These are the activations of a small neural network, seen along a few directions. Each row is one input.
Each table varies a few parts of the input and shows all the possible inputs, shuffled.
Descriptions start from the smaller parts, as in this example, which fits no table here: ring(5) and (point or ring(11) or (values(3) and line(4))).
Shared parts are said once, and a part with two or three values counts as separate values.

Other details of the inputs vary at random and push rows far along two fixed directions, the same in every table; ignore that.

Rows:
row 1: [  2 -17 -27 -15   9  14   3   4 -13  18   6  -7]
row 2: [ 49 -21 -10   6   8   7   2  46 -22  48 -13 -37]
row 3: [-29  -3 -59  -6  -3   9  -5 -46  25 -10  28  40]
row 4: [ -3  20  52   3 -11   0   8   1 -15 -15 -21  -1]
row 5: [  1   3  53 -15 -13  10 -10   8   5 -18 -15 -11]
row 6: [ 50   5 -20  14  14 -14  13  30 -28  58 -13 -19]
row 7: [ 10  -5 -56  22   1   2  20  15 -14  38  -4 -10]
row 8: [ -4  -7  54 -15  -8   5  -2   9  -3 -24  -7 -19]
row 9: [ -8   2  40  -2   2 -21 -18 -13  25 -22   0  19]
row 10: [  5   3 -29   6  -1  11  23  -2 -18  22 -13  -2]
row 11: [ 12 -10  50  -4  -4  -9   0  -3  -3 -34 -13  -7]
row 12: [ 10  13  52 -14  -4  -4 -14  18  20  -5  -2  -8]
row 13: [  0  21  54  -9  -2 -23  -3  -7 -10   1 -16  -1]
row 14: [  6  -1  54   8  -1 -27 -23  -4  16 -11   0   6]
row 15: [ 51  -2 -23   7  43  18 -15  27 -29  45 -16 -41]
row 16: [-13  18  53   7 -13 -14   5   6   8 -18 -21  -7]
row 17: [-27  14  48   4 -12  -2  13  -8 -14 -32  -5  -1]
row 18: [-12   9  38 -24  -8  -3 -19  -8  13 -13   4   2]
row 19: [ -6  17  41 -21 -14   8 -14  -7  22 -18   4   5]
row 20: [ 60 -40 -27  20  23  -8  14  38 -37  42 -16 -28]
row 21: [-11  13  40  -5 -19  -2 -19   6  33 -13  16  -4]
row 22: [ -2   6  49 -17  -1 -15 -19  11  15  -4  -2 -10]
row 23: [-58 -14 -61   8 -23  21   2 -14  34 -17  41   4]
row 24: [ 41  -8 -50  -3  15  12   8  -3  -7  27   1  15]
row 25: [-50  20 -57  -1 -10  10   7 -40   6  -1  25  36]
row 26: [  0   1  32  -4 -14   1  -6 -17  16 -34  -9  10]
row 27: [ 10   0 -55   3  16 -10  14   5 -16  47  -2   0]
row 28: [ 13  -1  56  -8   2 -16 -13   1 -12 -34 -13   5]
row 29: [-14   7  46  -9 -14 -16 -26   2  24  -8  13 -11]
row 30: [-61  10 -56   4 -10  15  16 -38   3 -14  28  30]
row 31: [-31  12  33   2  -6 -23   4  -4   8 -20  -5  -1]
row 32: [-19   9  51   7  -8 -20  12   9   1 -26 -14 -13]
row 33: [ 42  14 -29  24  43   3   2  15 -39  48 -22 -33]
row 34: [-10  -4  47 -13  -2 -12 -11  17   9 -14  -4 -16]
row 35: [  4  -1 -60  11   7 -13   7   2 -13  46   8  -3]
row 36: [ -7  13  48 -23  -6  -1 -22   1   1 -19   1   5]
row 37: [-27  13 -50 -15 -12  34  -6 -18  20  -8  29  29]
row 38: [  9  33  50  -4  -7  -7   1   1 -13  -5 -16   8]
row 39: [ 44 -11 -14   1  26 -10  24  25 -56  53 -25 -24]
row 40: [ 21  16  53 -10  -4  -6 -15  -5   5 -31 -10  18]
row 41: [ -7  29  46   1  -9 -20   0   1  15  -9 -10   3]
row 42: [ 80 -15  -8   3  33  -7   7  35 -24  49 -22  -9]
row 43: [ 26  -7 -32  -7  16   1  -5  -5 -17  13   2  20]
row 44: [-48   3 -56  -8 -21  43  -1 -25  23 -23  26  26]
row 45: [-66   1 -66  22 -23   5  18 -25  24 -18  31  12]
row 46: [ -2  -3  28   6  -8  -4  -5  -3  22 -28 -10   7]
row 47: [-37 -12 -59   1 -12  23   8 -35  13 -38  26  29]
row 48: [ 26  -3 -58  22  37  15 -11 -12  -6  18  -1  -5]
row 49: [-44  -6 -53  -4 -17  29   3 -14  37 -10  23  11]
row 50: [  9  -7  51  -8   1 -18 -10  -7  -2 -27 -12   2]
row 51: [-29  -2 -59   1 -17  28   2 -37  21 -32  20  35]
row 52: [ 54   7 -26  -1  20  -1  22  18 -40  60 -20 -10]
row 53: [-44 -15 -58   6  -2   6   2 -32  33 -20  27  32]
row 54: [-45 -17 -61   9 -10  13  11 -31  34 -30  27  24]
row 55: [ -4  -4  50 -13  -6   9  -4  12 -13 -28  -4 -13]
row 56: [ -7 -22 -39  -4   4  15  12  14   0  11  10 -15]
row 57: [ 44 -27 -15   0  19  -9   1  47 -32  51  -7 -39]
row 58: [  3  -7  23  17 -13  -5  -8   0  20 -17  -4   2]
row 59: [ 34 -14 -55  17  14   5   4   6   1  39  12   9]
row 60: [-17  -4 -37   7   0  11  30 -11 -17   8   4  -2]
row 61: [ 51 -34 -22  16  25 -14   3  29 -30  43 -12 -17]
row 62: [ -9   1  45 -18  -2   3 -12   6  -9 -22  -1  -4]
row 63: [-15  10  49  10  -9 -33  -3   8  -1 -13  -8 -15]
Each input here is: values(3) and (point or (line(4) and ring(5))).
Q: The inputs of row 11 and row 8 match in every part but the values(3) part. If row 53 is changed in the same way as row 11 into row 8, which row does it become?
A: row 34
Q: The inputs of row 17 and row 55 match in every part but the values(3) part. If row 13 is changed in the same way as row 17 into row 55, which row does it become?
A: row 18
Q: Change only the values(3) part in row 37. List by row number the other rows that result.
A: row 38, row 40
Q: Start at row 16 and move only the ring(5) part, one step at a time. The first step leads to row 32. Which rows follow, in order?
A: row 31, row 27, row 41
Q: Change only the line(4) part in row 40. List by row number the other rows that result.
A: row 24, row 42, row 59
Q: Change only the values(3) part in row 54. List by row number the other rows that result.
A: row 32, row 56

Rows:
row 64: [-11  -3 -25   6  -4  -3  15  -2  -9  10   4   2]
row 65: [ 17  10  35  -8   7  -8 -10   2  -8  -2  -9   2]
row 66: [-43  18  23   3 -24  -1 -12 -38  39 -51  15  31]
row 67: [ 12   0  37  -2  -3  -5  -9  16   8  -6  -8 -12]
row 68: [ 13  -5  37   3  -4  -9  -9  14   6  -7  -7 -11]
row 69: [-12   3 -25  12   2   0   9  -3  -6   9   0  -4]
row 70: [ -2  11  39  -4  -5 -11   4   8 -11   1 -12 -12]
row 71: [ 31 -17 -72   2  17   9  14   2 -23  41   4  11]
row 72: [ -1  -4 -24   2   4  10  -6   3   9   9  11  -4]
row 73: [-42  21  34 -10 -22  -3 -13 -32  36 -48  12  30]
row 74: [  7   6 -24  -2   4  11   0 -10   1   9   2  11]
row 75: [-10   5 -24   7  -3   4  15   0  -5   9   0  -1]
row 76: [ -3  -7 -24  -4   3   7  -6   3   6  11  14  -1]
row 77: [-54   1 -79   8  -9  13  13 -31  14   0  29  20]
row 78: [ 17   1  39  -4   0  -3 -11  17   3   1 -10 -17]
row 79: [ 16   2  38  -4   6 -15  -7   0  -3  -8 -11   3]
row 80: [  4  -1 -27  -2   8   1  -3 -11  -2   7   5  12]
row 81: [ -2  12  39  -1  -1 -13   1   9 -13  -1 -10 -12]
row 82: [-10 -12 -26  -5  -3  21  19   0 -19  -9   2  -4]
row 83: [ 12   6 -23   2  10   8  -2  -6  -5  11   2   8]
row 84: [ 10  -9  37  -3   1 -14 -10  13   6  -6  -5 -11]
row 85: [ 18   4  37   3   7 -12  -6  -1  -1 -10 -14   1]
row 86: [-62  -1 -39   7 -20  13  -7 -37  53 -35  36  24]
row 87: [ -9   0 -25  13  -4   0  15  -2  -7   8   1  -1]
row 88: [ 15  -6  38  -4   3 -13 -15  17   0  -1  -7 -15]
row 89: [ -1   9  38  -2  -5 -14   6  12 -10  -2 -13  -9]
row 90: [ 19  11  37  -3   2  -7  -6   3  -1  -8 -14   3]
row 91: [ 87 -38 -55  -9  40  25  20  39 -70  60 -26 -19]
row 92: [-11   7 -22   5  -2   7  12  -3  -6  12   1  -4]
row 93: [  6   2 -27   5   8   4  -3 -11   0   5   2  10]
row 94: [ 12 -18  38 -15  -3  12  -7  16  -7 -23  -8 -14]
row 95: [ 11  -2  36   2   2  -9 -15  13   7  -7  -7 -15]
row 96: [-13  -4 -25   7   2  -5  14  -3  -7  10   3  -1]
row 97: [ 12  -8  38  -3  -5 -12  -9  14   4  -5  -4  -9]
row 98: [  0   6  37   9   0 -16   6   8  -7  -6 -15 -14]
row 99: [ 23 -20 -68  -4  14  17   8  15 -13  48   9  -8]
row 100: [ 16  10  39 -11   2  -7  -8   1  -5  -3 -11   3]
row 101: [-63   3 -38  -5 -25  16  -7 -33  50 -32  38  28]
row 102: [-12   8 -22   9   2   5  10  -2  -7  10   3  -3]
Q: Describe the family of inputs behind these rows.
A: values(3) and (point or (values(2) and ring(6)))
Q: Change only the ring(6) part in row 99. List by row number the other rows that result.
A: row 76, row 84, row 88, row 97, row 101
Q: Change only the ring(6) part in row 89. List by row number the other rows that result.
A: row 64, row 70, row 77, row 81, row 96
Q: Change only the values(3) part in row 95. List by row number the other rows that result.
A: row 69, row 93
Q: Change only the values(2) part in row 75. List by row number the other rows that result.
A: row 89

Rows:
row 103: [-38  -5  20   1 -17  -2 -12 -29  31 -57  15  23]
row 104: [  8 -19 -29  -7   2   6  14  14 -21  22   3  -9]
row 105: [ 13  -9 -29  -6   5  -1   0  17  -5  36   7  -9]
row 106: [-33  21 -55  -5  -6  21   6 -43  10  -4  20  38]
row 107: [  7  -5  47   1  -6  -2  -1  12  -4 -23 -14 -12]
row 108: [-60  26  29   0 -27 -14   0 -27  26 -35  15  18]
row 109: [ 26 -10 -31  14  17 -12   9  -1 -19  24  -9   4]
row 110: [-70  20 -49  12 -20  14   9 -41  29 -25  29  22]
row 111: [ -8 -10 -22   1  -2  17   9   1  -6  -2   4  -9]
row 112: [  3  14  42  12  -3 -16   3   5  -6  -9 -17  -8]
row 113: [ -5   0 -25   2   1  10  -6   3  10  11  10  -8]
row 114: [ 22   6  47 -22   2   8  -8   6 -16 -18 -16   3]
row 115: [ 17   4  43   2  -1  -7 -14  16   8  -3 -10 -14]
row 116: [  7   7  48  -8  -1 -10 -14  20   3   4  -9 -20]
row 117: [ 29 -18 -29   5  17  -3  -8   6   1  23   5   3]
row 118: [  3 -18 -24   3   2   6   7  -2   1  -6   4   5]
row 119: [  8   4 -24   6  12  -3  18  13 -26  34  -8 -13]
row 120: [ 23  18  56 -21   2   1 -23   3   5  -8  -9   3]
row 121: [ 32 -15 -27   4  15  -2  -2  12   0  28   1  -3]
row 122: [ 19  -6 -32  13  12  -9  14   0 -13  23  -8   2]
row 123: [ -3  -3  45  -8  -5  -2   1  13  -8 -13 -11 -17]
Q: The inputs of row 122 and row 121 match in every part but one. If row 110 is changed in the same way as row 122 into row 121, which row does it become?
A: row 113
Q: Describe the family of inputs behind these rows.
A: values(3) and (point or line(6))

Rows:
row 124: [-20  13 -57  20   3 -10  33   1 -19  45  -1  -8]
row 125: [-41  -4  73  -2 -27  -8 -34  -4  60 -64  15  -3]
row 126: [ 63 -11 -62   5  32   5   2  -5 -25  42  -8  20]
row 127: [-51  31  81   5 -30 -17  15  -5  -7 -45 -15 -11]
row 128: [ 12  -3 -60  28  17 -10  42  17 -44  56 -14 -22]
row 129: [-82  19 -42 -10 -27  24 -15 -88  63 -77  45  78]
row 130: [-18 -35 -41  -8  -7  21  -8   2  24 -10  27  -2]
row 131: [ 66 -25  75 -14  16  -9 -22  62 -18  19 -25 -53]
row 132: [ -2  28  92   8  -5 -34  11  24 -32  -1 -36 -35]
row 133: [ 52 -26  85 -18   4  -2 -17  55 -14  -2 -25 -47]
row 134: [ 28   5 -44  -9  20  17  -7 -17  -7  20   3  26]
row 135: [  6 -27 -62   0   4  13  -9  17  21  30  26  -8]
row 136: [  3  33  78 -10  -8 -20 -31 -28  29 -37  -6  32]
row 137: [  9  -9 -59  17  14  -3  44  18 -56  50 -12 -20]
row 138: [-26   9 -56 -13  -5  34  -3 -50  23 -28  24  53]
Q: Describe the family of inputs behind these rows.
A: values(3) and ring(5)
Q: The inputs of row 137 and row 128 match in every part but the ring(5) part. If row 129 is changed in the same way as row 137 into row 128, which row does it become?
A: row 126
